These are the activations of a small neural network, seen along a few directions. Each row is one input.
Each table varies a few parts of the input and shows all the possible inputs, shuffled.
Descriptions start from the smaller parts, as in this example, which fits no table here: one of 3 separate values, together with either a single point or one of 11 places around a ring or (one of 5 places around a ring, together with one of 6 places along a line).
Shared parts are said once, and a part with two or three values counts as separate values.

Other details of the inputs shift rows strongly along two fixed directions, in all tables alike. That doesn't count.

A family of inputs:
R1: [ 30   1 -30 -24  21  23  11  20  48  11  57 -26 -59  72  35  20]
R2: [-45  33 -81  11  55 -55   5 -45  57  66 -49  29  50  45 -16  52]
R3: [ 21  -8 -23 -43  18  13  48  16  18  -7  48  -5 -70  64  29  19]
R4: [-19 -21  79 -26 -43  35  -3  49 -30 -40  -3 -28 -14 -27  43 -15]
R5: [-37  58  26  24  -5 -38  -8 -70   2  -9  -3 -23  84 -32 -74 -22]
R6: [ 39 -24 -44   1  16  24  23   2  37  10  12  11 -39  63  70  43]
R7: [ 43   1  47  19 -58  45  -6  48 -71  28   9   6 -32 -57  14 -58]
R8: [ -8 -42 -43 -57  -6 -15  12  39  15  10  45  -8 -58  52  -2  54]
R9: [ 69 -17 -60 -16  22  24  -3  -1  42   2  35  39 -53  38  39  -5]
R10: [-19  26   5  68  19 -47 -38 -75   0  -3 -44  26  64 -78 -41 -33]
R11: [ 17  27 -84   2  25 -55  64 -35  20 101 -58  37  33  36 -83   4]
R12: [ 66 -18 -47 -12  15  25  21   9  48  -4  38  20 -37  55  41  11]
R13: [-45  39  33  16  13 -46   3 -68 -21 -17 -15   7  70 -33 -90 -35]
R14: [ 14 -41 -58 -38  33  34  28  42  15  -7 -12   5 -29  47  56  18]
R15: [ 57  -6 -40 -35  31  28  25  12  30 -10  48   5 -41  57  25  13]
R16: [-42  47  24  51 -48 -31  -2 -34 -24  78 -51 -19  58 -28 -78 -30]
R17: [ 36 -15  60  20 -95   8  -3  40 -80  26   2 -46 -12 -35 -11  -7]
R18: [ 18 -32  36  16  -1  41 -41  12 -28 -14  -2  -5 -11 -65  61 -30]
R19: [  2  37 -84 -13  67 -54  32 -66  49  24  -7  28  47  47 -76  16]
R20: [ -1  -8  63  49 -31  37 -39   9  -3 -13  15 -25  -9  -3  63  -5]
R21: [ 58  -3 -51 -38  37  28   1   3  22  -6  45  27 -57  42  21  -2]
R22: [ -7 -29  54 -20 -13  53 -24  38 -43 -42  -8  -2 -27 -54  21 -32]
R23: [-18   2  90   8 -34  20 -13  28 -24 -34  55 -45 -43 -10  28 -33]
R24: [ -5 -15  54  56 -45   1 -57   9 -30 -19  19 -31   8 -28  31  23]
R25: [-18 -18  52  -5 -34  39 -13  48 -32 -39 -10 -33   3 -16  64 -15]
R26: [-36 -14  87  -6 -40  28 -11  51 -20 -29  42 -36 -30 -24  27 -25]
R27: [ 34 -10 -41  -7 -30  33  42  56   7  83  13  -6 -71  70  33  17]
R28: [ 52  -9 -44 -19 -32  34  60  51  -4  69   8  -1 -63  59  33  20]
R29: [-40  39  25  68  -6 -41 -15 -71   2  -1 -42   1  89 -45 -34  -3]
R30: [  5 -21  17  11 -12   2 -42  36 -44 -47 -23 -14 -14 -64   8  -4]
R31: [ 27 -28 -36 -21  26  23  23  25  27  23  -2   4 -27  57  79  45]
R32: [ 12  -5  61  42 -59   2 -56  14 -20 -26  48 -44   6 -21  10   4]
R33: [ -6  42   8  53   8 -45 -40 -68   6  -7 -19  28  70 -56 -63 -45]
R34: [ 56  -6 -38 -10   3  25  24  11  50   3  38   4 -41  70  47  27]
R35: [-32 -18  55   3 -32  32 -34  57 -21 -25  -4 -37  -7  -3  69 -21]
R36: [ 14 -25 -47 -54  40  35  26  29   4  -5  26  42 -67  30   7  11]
R37: [-60  46  36  12  -6 -48   8 -71 -12 -10 -10 -12  67 -28 -81 -25]
R38: [-91  36  33   2 -16 -46 -20 -31  10   6 -56  -8  65 -39 -58 -12]
R39: [-56  32   2  28  14 -35  -5 -30  -3 -17 -73   1  84 -52 -48 -16]
R40: [ 27  -5  55  35 -59   0 -32   7 -28 -41  39 -35  18 -30   6   5]
R41: [-31  46 -80 -10  50 -52  15 -67  69  47   5   1  36  58 -67  23]
R42: [-28  23 -82 -31  73 -47  27 -48  38  28 -37  63  12  23 -97  18]
R43: [-19 -15  75   0 -52  -9 -35  14 -47 -34  56 -52 -21 -21 -10  -6]
R44: [-14  50  13  25  23 -40 -37 -69  -8 -12 -11  15  66 -46 -84 -43]
R45: [-60  27  26   2   6 -32   0 -35  -6 -16 -68   9  75 -53 -75 -13]
R46: [ 38  -6 -35  -2   7  23   4  16  63  19  43  -4 -50  81  48  24]
R47: [ -4 -29  24   0  -3  50 -34  31 -36 -38 -16 -12 -15 -51  42 -38]
R48: [-12 -33 -24 -57  11  12  21  56  38  14   4  -2 -62  63  52  25]
R49: [ 39  -4  62  26 -70  47  16  54 -67  22   7 -14 -15 -39  17 -44]
R50: [ 14 -29  54  18 -11  40 -19  22 -27 -21  -2 -17  10 -42  66 -14]
R51: [ 21  15  77   8 -36  43 -16  15 -21 -45  49 -48 -10 -21  27 -22]
R52: [ 68 -29 -61  -7  12 -19  10  10  26  -6  38  15 -22  48   7  40]
R53: [ 11   0  68  -5 -11  36 -23  10 -55 -50  41   6 -39 -36   9 -49]
R54: [-36  31  17  49  20 -42 -14 -48  -3   5 -58   5  93 -67 -33  -9]
R55: [-67  33 -96 -15  42 -54  10 -31  55  43 -60  24  46  52 -28  33]
R56: [-68  45  43  48  20  -4 -23 -40  23  34 -51  -2  77 -14  11 -27]
R57: [-20 -12  84 -15 -43  35   8  43 -34 -44  35 -30 -20 -35  23 -20]
R58: [ 25 -26  31  29  -8  -5 -52  18 -42 -24  -8 -10  -5 -81  26   1]
R59: [ 30 -28 -58 -19  15 -16  11  25  11  17   0   5 -19  42  47  79]
R60: [ 54 -45 -70   5  22 -18  11   3  18   0  14  18 -29  31  32  56]
R61: [ 82 -28 -63 -22  -6 -19  22  40 -27  68   1  25 -64  22 -18  15]
R62: [-28  18 -87 -33  72 -47  24 -41  46  26 -74  53  11  12 -78  23]
R63: [ -7 -30  62 -13 -36  10 -13  31 -59 -52  24 -19  -3 -46 -30   2]
R64: [-52  26 -77 -43  40 -54  52 -53  48  34 -24  32  34  40 -77  33]
R65: [ 55 -40 -69  -6  33  25  -3 -11  31   9  13  38 -55  23  63   8]
R66: [-49  21 -68 -36  75  -9  62 -37  63  32 -66  44  37  38 -38  -1]
R67: [  9 -29 -69 -45   0 -13  14  42   6  -6  -9  -1 -27  49  37  63]
R68: [ 25 -24  50  40 -23  39 -20  -1 -16 -33  11  -7   2 -38  58 -20]
R69: [ 12 -31 -34 -53  30  32  50  39  13  -9  30  19 -51  45  14  21]
R70: [  8  -4  82  -2 -21  36   1  19 -48 -55  45 -18 -21 -24  15 -37]
R71: [-75  38  30  -5 -15 -40   0 -39   0  -8 -64   0  76 -46 -64  -5]
R72: [-35  41  25  15  26 -45 -21 -69 -26 -13 -20  27  47 -40 -96 -43]
Description of these inputs: one of 2 separate values, together with one of 4 places along a line, together with either a single point or one of 8 places around a ring.
Changing only the place on the line of 4 turns R64 into R8. The same change can be made to R34. Which row results?
Answer: R46
List by row number the other rows that have the place on the line of 4 and the choice among 2 separate values in common with R68.
Answer: R12, R14, R15, R49, R50, R66, R69, R70
Change only the place on the ring of 8 in R46. List by row number the other rows that result.
Answer: R1, R20, R23, R26, R35, R48, R56
List by row number the other rows that have the place on the line of 4 and the choice among 2 separate values in common with R52.
Answer: R11, R13, R19, R39, R45, R54, R60, R63
Change only the place on the line of 4 in R39. List by row number the other rows that result.
Answer: R30, R55, R67
Change only the choice among 2 separate values in R34. List by row number the other rows that result.
Answer: R40

A family of inputs:
R73: [ -2  -3 -75 -43  40 -12  41  -1  56  32  17  20 -37  83   2  40]
R74: [ 36 -28  22 -15 -37 -11  -9  34 -38 -15  44 -22 -42   1 -14  21]
R75: [-28  33  29  19  -8 -32  -3 -35 -32   0 -26   9  43 -56 -79 -33]
R76: [ 47 -26  21   2 -15  33   1  28 -21 -14  28  -2 -34 -11  35  -5]
R77: [ 37 -36  17  11 -19  19 -10  32 -19 -15  14 -11 -22 -12  52  20]
R78: [ 34 -39   2 -18 -24  -5 -23  34 -39 -40  37 -13 -34 -15  -8  21]
R79: [ -5 -17  62  -7 -28  32 -16  34 -37 -31  18 -15 -24 -31  20 -22]
R80: [ 26 -17 -99 -16  47 -18  23  -6  42  41 -10  33 -30  69  26  47]
R81: [ 11 -20  53   9 -29  25 -40  21 -20 -49  24 -20 -15 -37  30 -13]
R82: [-36  18  -8  22  16 -20   1 -35  25  17 -39  16  35 -14  -8  -6]
R83: [ 28 -46   9 -15 -31  -4 -17  37 -47 -15  20 -13 -31 -16   4  34]
R84: [ -6 -19  57  -7 -24  24 -37  32 -25 -54  24 -23 -14 -31  24  -8]
R85: [-30  32   1  18   9 -13   8 -42  31  18  -7   7  26   5 -26 -15]
R86: [  8 -35  22 -11 -21  21  -2  39 -27 -27   9 -19 -23   1  43  24]
R87: [ 22 -25  15 -15  -3  21 -26  33 -18 -35  30 -22 -30  -5  34   8]
R88: [ 10  -7 -91 -41  34  -4  53  11  45  37 -14  19 -23  83   5  39]
R89: [ 39 -26  10   3 -12  20 -35  24 -18 -33  32 -10 -30  -2  38   4]
R90: [-12  23 -16  -2  -8 -33   7 -19  -7  28 -30   6  29 -13 -64   1]
R91: [ 21 -12 -86 -34  47   0  41  -6  50  38   1  40 -45  63  10  22]
R92: [-30  25  -9  -6  23 -15   8 -33  21 -17 -21   9  41  -1 -23  -8]
R93: [-53  32  27  31  12 -20 -13 -37  -4   9 -43  -3  63 -43 -23 -22]
R94: [ -8  34  -1  26  13 -11  15 -43  26  18  -6   7  38   2 -25 -11]
R95: [  5 -24  23 -16 -31  26  -8  55 -16  -9  12 -20 -34   5  32   5]
R96: [-21  37  30  40  10 -11 -18 -51  11 -18 -26   5  69 -50 -29 -35]
R97: [ 30   0 -90 -17  39 -12  30 -15  49  43  20  24 -36  86   6  37]
R98: [ 28 -15  52  19 -32  31 -28  22 -46 -21  24 -10 -21 -32  27 -27]
R99: [-27  30  -6   4  31  -8  13 -32   9  21 -24  14  28 -10 -29 -27]
R100: [-27  29 -12  16   3 -11   8 -24  27  31 -37  11  31  -3 -19 -20]
R101: [ 20 -20  16 -10 -26  25 -10  49 -25  -1  16 -28 -30   0  35   3]
R102: [ 19 -26  26 -21 -18  31  10  36 -29 -27  23 -11 -34   2  28  -1]
R103: [ 40  -6 -97 -22  34  -4  45   4  53  51  -8  27 -24  68  16  36]
R104: [-27  45  21  43 -12 -11 -15 -35  -2  22 -39   3  59 -33 -27 -41]
R105: [-47  46  39  28   4 -17  -6 -44   2   9 -12 -13  56 -26 -40 -35]
R106: [-50  45  42  19  -8 -17  10 -43   3  -5 -14  -8  62 -19 -38 -30]
R107: [-53  18  -4   6  21 -19   4 -24  20  12 -40  13  35  -7 -16   0]
What do these inputs look like to the network?
Answer: one of 5 separate values, together with either a single point or one of 6 places along a line
Changing only the choice among 5 separate values turns R84 into R95. The same change can be made to R87. Which row results?
Answer: R101
List by row number the other rows that have the choice among 5 separate values in common with R102.
Answer: R75, R76, R79, R91, R98, R99

A family of inputs:
R108: [ 44 -55   1 -11  -9  12 -36  34 -27 -42  39 -10 -50  -8  43  31]
R109: [ 24  -5  71  26 -65  21 -12  28 -50   1  25 -33  -6 -35   5 -19]
R110: [ 32   6 -70 -16  40 -31  18 -27  27  22  11  28 -11  32 -44  17]
R111: [ 17 -26 -43 -23  37  22  16  21  33   3   3  16 -35  43  59  27]
R112: [ 37 -38   1  -7 -35  33  -2  70 -28  13  14 -20 -55  20  62  22]
R113: [ 16 -10  10  11 -29 -10  -8   8 -41   0  -9  -1   5 -31 -22  -4]
R114: [-86  22  -7 -40  19 -37  23 -17  13  -3 -39   3  38   3 -60   9]
R115: [ 31  -6  47  15 -48   7 -16  16 -52 -14  24 -12 -11 -34 -21 -17]
R116: [ 24  -6 -71 -11  11 -19  38   6  20  56 -17  15 -19  44  -2  36]
R117: [-40  32 -40   8  37 -10  28 -29  55  48 -58  29  36  19  -3  -8]
R118: [-28  26 -33  16  49 -18   0 -54  45  -5 -35  27  54  -1 -14  -1]
R119: [-51  40 101  50 -39  26 -26 -21 -15  -9 -22 -26  54 -65   3 -73]
R120: [ 62 -51 -10 -18 -19   4 -27  44 -41 -25  37 -10 -52 -13  18  30]
R121: [-24  27  91  52 -22 -11 -55 -41 -33 -50   9 -13  52 -83 -32 -49]
R122: [-79  29   4 -41  18 -31  29 -19  18  -6 -13  -6  29  17 -65  -3]
R123: [ 30 -29  17 -14  -1  49  -1  33  -2 -29  43 -15 -49  23  75   3]
R124: [ 19   2 -62 -17  16   8  33  11  33  58   3  12 -32  69  17  21]
R125: [-27  41  -8  19  41 -14  -3 -63  47 -16 -14  16  51   0 -18 -21]
What do these inputs look like to the network?
Answer: one of 2 separate values, together with either a single point or one of 8 places around a ring
Changing only the choice among 2 separate values turns R117 into R119. The same change can be made to R116. Which row results?
Answer: R109
